Each row below holds a small network's activations on one input, seen along a few directions.
In each table, some parts of the input vary, and every possible input appears once, in random order.
A made-up example of a description, with smaller parts first: one of 4 places along a line, together with either a single point or one of 9 places around a ring or (one of 2 separate values, together with one of 8 places around a ring).
Shared parts are said once, and a part with two or three values counts as separate values.
In the rows, 128 means zero.

Other details of the inputs vary at random and push rows far along three fixed directions, the same in every table; ignore that.

A family of inputs:
x1: [111 107  94 175 100 156  95 144 115 173 114 109]
x2: [120 137  35 120 198 158 136 108 117  54  77 158]
x3: [101  96  98 167  96 156  91 154 122 170  98 102]
x4: [198 144 178 105  71 120 152 162 141  89  85  92]
x5: [ 66  82 107 129 107 155  99 151  89 175 105 105]
x6: [111 194  63 124 185 122 195 114 137  97 121 186]
x7: [189  86 135 133 102 174 163  96 107  81  93 143]
x8: [238 201 249 125 116  81 167 136 171 131 184 116]
x9: [108 116 169 100 185 112  41 138 161 141 219  61]
x10: [ 91  77 119 168  73 128  80 107  74 140 115 176]
x11: [159 110 154 108  76 123 160 139 118  78  65 132]
x12: [ 42 117  58  98 177 142 184 108  85 107  80 182]
x13: [ 53 141  63 119 155 127 171 117 112  95  74 182]
x14: [137 135 151 162 179  78  54 124 137 172 247 116]
x15: [111  52 149 135 100 140  93  97  74 120 153 151]
x16: [155 224 117  94 205  92 125 136 222 130 155 100]
x17: [100 146 119  55 222  98 130 118 161  77 162 133]
x18: [ 92  70 139 148 100 119  82 129  81 123 132 146]
x19: [ 56 118 150 126 148 111  89 146 131 201 193  94]
x20: [100 144 143 130 142  91  33 162 165 170 191  87]
x21: [226 170 189 143  60 101 188 130 148 120 115 137]
x22: [120 106 155 113 180 117  42 141 172 138 216  57]
x23: [210 158 208 123  65  97 190 119 131  94 125 132]
x24: [225 152 185 150 107 111 137 130 150 135 161 101]
x25: [ 82  58 108 181  80 152  67 111  69 141 113 196]
x26: [120 107 153 137  31 135 168 152 124 136  69 125]
x27: [211 167 183 125  73 144 217 130 138 162 117 104]
x28: [130  98 134 127  57 174 159 153 103 148  58  94]
x29: [155  80 184 112  65 129 161 104  89  94  99 122]
x30: [ 88 150 158 133 154  66  53 133 140 182 205 124]
x31: [ 94 186  63 103 165 137 155 134 159 107  84 117]
x32: [158 185  92 129 159 123 161 105 155  99 116 159]
x33: [186 167 210 109  64 113 233 128 129 152 122 123]
x34: [147  46 120 146 127 164  82 119 108 120 133 104]
x35: [109  83 109 150  87 144  60 154 120 140  93 114]
x36: [136 150 134 161 158 101  42 142 171 185 198  86]
x37: [109 177  74 105 193 133 206 104 114 116 122 176]
x38: [ 82  93 126 173  75 130 109 124  84 164 130 159]
x39: [177  92 148 130  58 151 129 150 122  94  67  93]
x40: [189 164 202 104  52  91 176 153 168 114  88 114]
x41: [120  98  66 108 191 149 162  84 106  51 121 191]
x42: [167 173 135  74 234 110 130 121 214 101 178  83]
x43: [139 154  65  95 205 136 145 124 164  64  88 138]
x44: [ 94  68  92 161  99 184 102 134  72 182  96 117]
x45: [ 75 148  59 134 156 146 169 104 105  94  92 205]
x46: [109 106  99 185  96 155 104 129 106 170 133 136]
x47: [100 134 134 137 170 125  77 152 152 220 190  60]
x48: [ 97 178  92  98 191 136 204  99 117 111 122 186]
x49: [ 83 205  80  86 200 109 140 155 171 119 133 121]
x50: [124  51 153 148 110 152  90  98  76 121 151 157]
Description of these inputs: one of 5 places along a line, together with one of 10 places around a ring.
Question: Changing only the place on the ring of 10 turns x21 into x40. The same change can be made to x14. Which row results?
Answer: x11
Question: Changing only the place on the ring of 10 turns x16 into x35. The same change can be made to x42. Which row results?
Answer: x22
Question: Change only the place on the line of 5 in x12. List by row number the other rows that result.
Answer: x13, x18, x29, x30
Question: Change only the place on the ring of 10 in x49. List by row number the other rows that result.
Answer: x1, x3, x6, x13, x26, x31, x38, x45, x46

A family of inputs:
x51: [106 111  51 117 172 159 131 109 113  76  80 164]
x52: [130 204 107  87 163 103 169 136 174  86  96 144]
x53: [ 98 111  80 142 179 133  82 120 128 125 158 143]
x54: [183  96 149 124  63 155 159 133 117 100  68 118]
x55: [ 63 148  92 133 199 112  80 130 143 170 191 125]
x56: [ 80 124  57 121 147 152 162 111 109 114  81 176]
x57: [171 139 220 124 109 103 102 139 154 159 185  72]
x58: [ 95 116 110 152 167 116  73 116 115 144 178 143]
x59: [160 189 171 120 123 107 159 139 165 163 154 103]
x60: [ 67 157  82 119 211 117  88 131 138 146 170 121]
x61: [102 121  99 133 120 146 135 130 109 131  98 138]
x62: [199 213 138  95 159 113 215 116 174  73 110 144]
x63: [ 99  37 146 192  35 157  58 151  70 193 120 103]
x64: [171 123 176 119  82 120 169 125 119 114 112 132]
x65: [177 104 149 110  76 148 180 129 122  86  65 123]
x66: [162 133 224 126 112  78 100 147 163 176 221  70]
x67: [114  51 126 164  60 155 113 115  62 119  90 157]
Question: What do these inputs look like to the network?
Answer: either a single point or one of 6 places along a line or one of 10 places around a ring
Question: What sort of input is x52?
Answer: a single point

A family of inputs:
x68: [150 150 173 183  93 113  73 163 162 244 192  71]
x69: [131 132 163 117  81 119 160 118 122 127 111 151]
x70: [118 166 117 135 191  96  96 126 151 108 177 138]
x71: [160 146 131  98 155 129 169 122 128  96 124 116]
x72: [156 206 188  86 155  76 161 150 173 142 168  89]
x73: [138 138  89  96 181 140 185  89 129  66 108 181]
x74: [117  84  81 152 116 155 107 109 103  94  80 174]
x75: [138 170 125 102 125 111 152 128 166 106 105 139]
x76: [152  73 183 148  78 148  95 121 101 168 158 100]
x77: [162 200 182 109 117  77 146 149 182 129 163 101]
x78: [127  96 178 150  76 120  60 156 137 195 147  83]
x79: [203  59 151 155  26 165 140 126 108 105  60 131]
x80: [157 148 110 104 163 142 135 117 154 104 119 117]
x81: [ 63  82  76 109 155 163 132 104  95 112  96 158]
x82: [152 134 121 166  59 150 168 151 109 153  72 128]
x83: [ 96 185  95 141 186 110 138 138 141 172 173 123]
x84: [128 121 127 115 118 138 144 145 132 111 105 105]
x85: [154 134 125 118 161 118 148 114 128  91 144 137]
x86: [ 65 138  49 139 157 160 154 110 103 143 107 177]
x87: [177 164 133  99 144 132 165 131 148  86 113 112]
x88: [153 117 138 115 104 148 148 138 149 121  83 103]
x89: [ 83  61  91 170 154 135  29 127  99 134 175 135]
x90: [175  70 176 160  18 155 159 111  81 113  76 157]
x91: [ 44  82  96 146 140 126  36 147 100 162 149 122]
x92: [ 45 102 101 143 153 108  57 126 101 151 174 140]
x93: [108 162 154  94 157 106 138 129 147 150 156 126]
x94: [111 131  81 124 171 130 152 103  99  69  98 180]
x95: [122 133 148 111 150 117 137 135 135 134 151  92]
Question: Changing only one part turns x75 into x69. The same change can be made to x74. Which row results?
Answer: x90
Question: What do these inputs look like to the network?
Answer: one of 4 places along a line, together with either a single point or one of 6 places around a ring
Question: Change only the place on the ring of 6 in x91. List by row number the other rows that result.
Answer: x70, x77, x84, x87, x89
Question: Change only the place on the line of 4 in x80. List by row number the other rows that result.
Answer: x71, x76, x87
